Each row below holds a small network's activations on one input, seen along a few directions.
Each table varies a few parts of the input and shows all the possible inputs, shuffled.
A made-up example of a description, with smaller parts first: one of 6 places along a line, together with either a single point or one of 11 places around a ring or (one of 3 separate values, together with one of 5 places around a ring).
Shared parts are said once, and a part with two or three values counts as separate values.
In the rows, 128 means zero.

Table:
row 1: [193 132 153 122 149 183 136 132 136 191  97]
row 2: [137 201 118 137 125  84 119 124 134 111 130]
row 3: [156 100 188 105 137 150  81  75 134  81 156]
row 4: [173  50 145 127 138 178 123 103  85 173  58]
row 5: [143 171 124 129 132 117 172 158 124 150  79]
row 6: [ 93 146 161 120 125  89 120  90 122  47 137]
row 7: [ 62 114 120  92 132  83 131  98 130  73 199]
row 8: [193 158 148 123 134 147  79 102 153 152 146]
row 9: [113 144  82 102 123 118 186 162 128 171 143]
row 10: [104 171  72 108 127  85 131 129 141 133 193]
row 11: [ 94  59  77 114 110 107 179 125  92 155 104]
row 12: [118  90 115 137 116 114 162 119  86 133  34]
row 13: [ 85 129 161 248 115 208  44 246 202  94 187]
Question: Describe the family of inputs behind these rows.
Answer: either a single point or (one of 3 separate values, together with one of 4 places along a line)
Question: Start at row 7 and move only the place on the line of 4, one step at a time. The first step leads to row 10. Which rows follow, in order?
Answer: row 9, row 11
Question: Which other rows does row 8 become when the choice among 3 separate values takes its other values? List them by row number.
Answer: row 2, row 10

Table:
row 14: [177 118 117 117 131 148 132 116 114 181  93]
row 15: [122 111 140 156 137 156  79 131 140 119 157]
row 16: [106 158 114 118 133  96 101 114 143  99 189]
row 17: [157 156 155 166 127 156  94 151 154 130 120]
row 18: [114 116 163 146 142 163 105 143 143 108 150]
row 19: [137  85 119 120 137 139 127 106  98 155  99]
row 20: [117 134 146 150 109 122 100 131 147  84 141]
row 21: [ 98 163 136 108 139 106 127 126 147  88 182]
row 22: [100 174 129 131 129  93 110 123 140  83 158]
row 23: [153 146 165 143 136 169 110 154 160 136 144]
row 24: [174 130 131 131 130 141 141 125 112 162  66]
row 25: [117 126 155 168 133 150  89 140 137 102 125]
row 26: [114 123 154 127 120 136 117 134 154  90 166]
row 27: [163 142 141 153 130 163  84 143 157 148 151]
row 28: [118 150 108 101 129  76 160  95 100 120 108]
row 29: [121 136  93  87 132  79 152  86 103 136 137]
row 30: [135 100 133 133 135 133 136 116  97 137  71]
row 31: [169 121 140 109 138 156 157 128 118 169  88]
row 32: [114 140 114  79 138  90 175  98 107 125 132]
row 33: [ 88 129  55 144 113 111 195 192 124 185 102]
row 34: [130  99 131  93 120 120 166 107 112 127 111]
row 35: [122 118 131 137 113 127  91 121 150 101 173]
row 36: [ 78 160  83 184 110 134 138 230 158 138 165]
row 37: [131  91 141 111 143 148 152 119 102 144  94]
row 38: [135 108 124 116 111 105 149 104 105 121  87]
row 39: [137  93 109 101 113 110 141  95 108 138 117]
Question: The inputs of row 22 and row 28 match in every part but one. If row 17 is changed in the same way as row 22 into row 28, which row does it become?
Answer: row 24
Question: Describe the family of inputs behind these rows.
Answer: one of 2 separate values, together with either a single point or (one of 3 separate values, together with one of 4 places along a line)

Table:
row 40: [155  88 156 125 139 174  75 109 145 134 182]
row 41: [113 124  83 136 126 111 173 155 100 163  81]
row 42: [ 54 182 138 175 114 100  89 163 173  40 204]
row 43: [191 155 132 144 129 158 130 146 136 183  76]
row 44: [ 71  79  92  97 112  77 193 108  86 114 105]
row 45: [ 87 153 178 160 127 119  54 122 168  19 194]
row 46: [ 90 142  90 109 124 103 125 130 152 122 220]
row 47: [ 68 171 132 206 111 140  88 216 175  78 178]
row 48: [103 134 176 219 119 184  57 205 182  86 153]
row 49: [116  43 118 140 117 158 167 143  95 156  57]
row 50: [103 132  83 141 121 142 124 181 155 159 195]
row 51: [123 115 130  92 136 124  92  88 144 103 209]
row 52: [100 132  92 103 127  71 173 106  95 130 104]
row 53: [208 149 161 116 135 145 112  87 119 152  87]
row 54: [ 86  72  82 130 111 116 193 157  91 147  82]
row 55: [136 176 100 126 134 128 160 172 141 169 133]
row 56: [144  95 120 146 131 154 147 139 103 171  55]
row 57: [147 197 101 101 125  74 157 112 129 142 126]
row 58: [120 125 204 191 130 170  38 145 170  50 167]
row 59: [186 136 170 109 148 159 113  98 127 146 119]
row 60: [136  97 127 154 129 186  94 168 161 168 169]
row 61: [160  88 148 117 137 141 129  82  87 141  65]
row 62: [124 186 107  95 136  88 160 123 137 135 158]
row 63: [ 99  57 127  80 120  95 162  68  77  98  93]
row 64: [159 187  93 133 124 114 157 162 133 175 102]
row 65: [168 143 140 138 140 172 132 157 144 177 107]
row 66: [156 161 146  78 146 109 129  80 127 118 147]
row 67: [179 173 140  84 134  94 126  69 119 125 114]
row 68: [130  37 146 110 123 144 148  87  79 126  67]
row 69: [129 110 128  86 135  91 142  63  86 113  92]
Question: The inputs of row 40 and row 61 match in every part but one. If row 60 is changed in the same way as row 40 into row 61, which row does it become?
Answer: row 56
Question: Describe the family of inputs behind these rows.
Answer: one of 5 places around a ring, together with one of 6 places along a line
Question: Which other rows does row 51 become when the place on the line of 6 takes its other values? List them by row number.
Answer: row 45, row 63, row 66, row 67, row 69

Table:
row 70: [130 169 189 214 141 194  31 186 201  98 182]
row 71: [119 198 169 151 120 121  49 135 204  51 238]
row 72: [127  66 149 150 119 156 110 118 107 111  75]
row 73: [ 88  87  83 116 123 130 163 153 129 161 164]
row 74: [ 76 196 123 196 118 138  81 223 186  78 216]
row 75: [103 141 107 125 120  92 187 142 105 130  69]
row 76: [103 104 138 110 124  94 121  72  98  78 131]
row 77: [136 147 148  87 137  87 151  72  96 102  95]
row 78: [209 130 125 119 135 153 146 122 108 203  70]
row 79: [ 71  95  99 147 112  94 152 144 108 107 104]
row 80: [124  92 116  76 142 126 128  84 124 129 189]
row 81: [145  57 136 118 130 186 116 133 125 170 138]
row 82: [179 166 107  67 147  95 148  78 110 169 113]
row 83: [165 108 161 134 131 150 147 116 103 132  44]
row 84: [145 165  70 110 122 105 189 140 114 199  91]
Question: Describe the family of inputs behind these rows.
Answer: one of 3 separate values, together with either a single point or one of 4 places along a line
Question: The inputs of row 84 and row 82 match in every part but the choice among 3 separate values. If row 75 is changed in the same way as row 84 into row 82, which row does it become?
Answer: row 77
Question: Which other rows does row 80 become when the choice among 3 separate values takes its other values? List them by row number.
Answer: row 73, row 81
Question: List by row number the other rows that have the choice among 3 separate values in common with row 70.
Answer: row 72, row 78, row 81, row 83
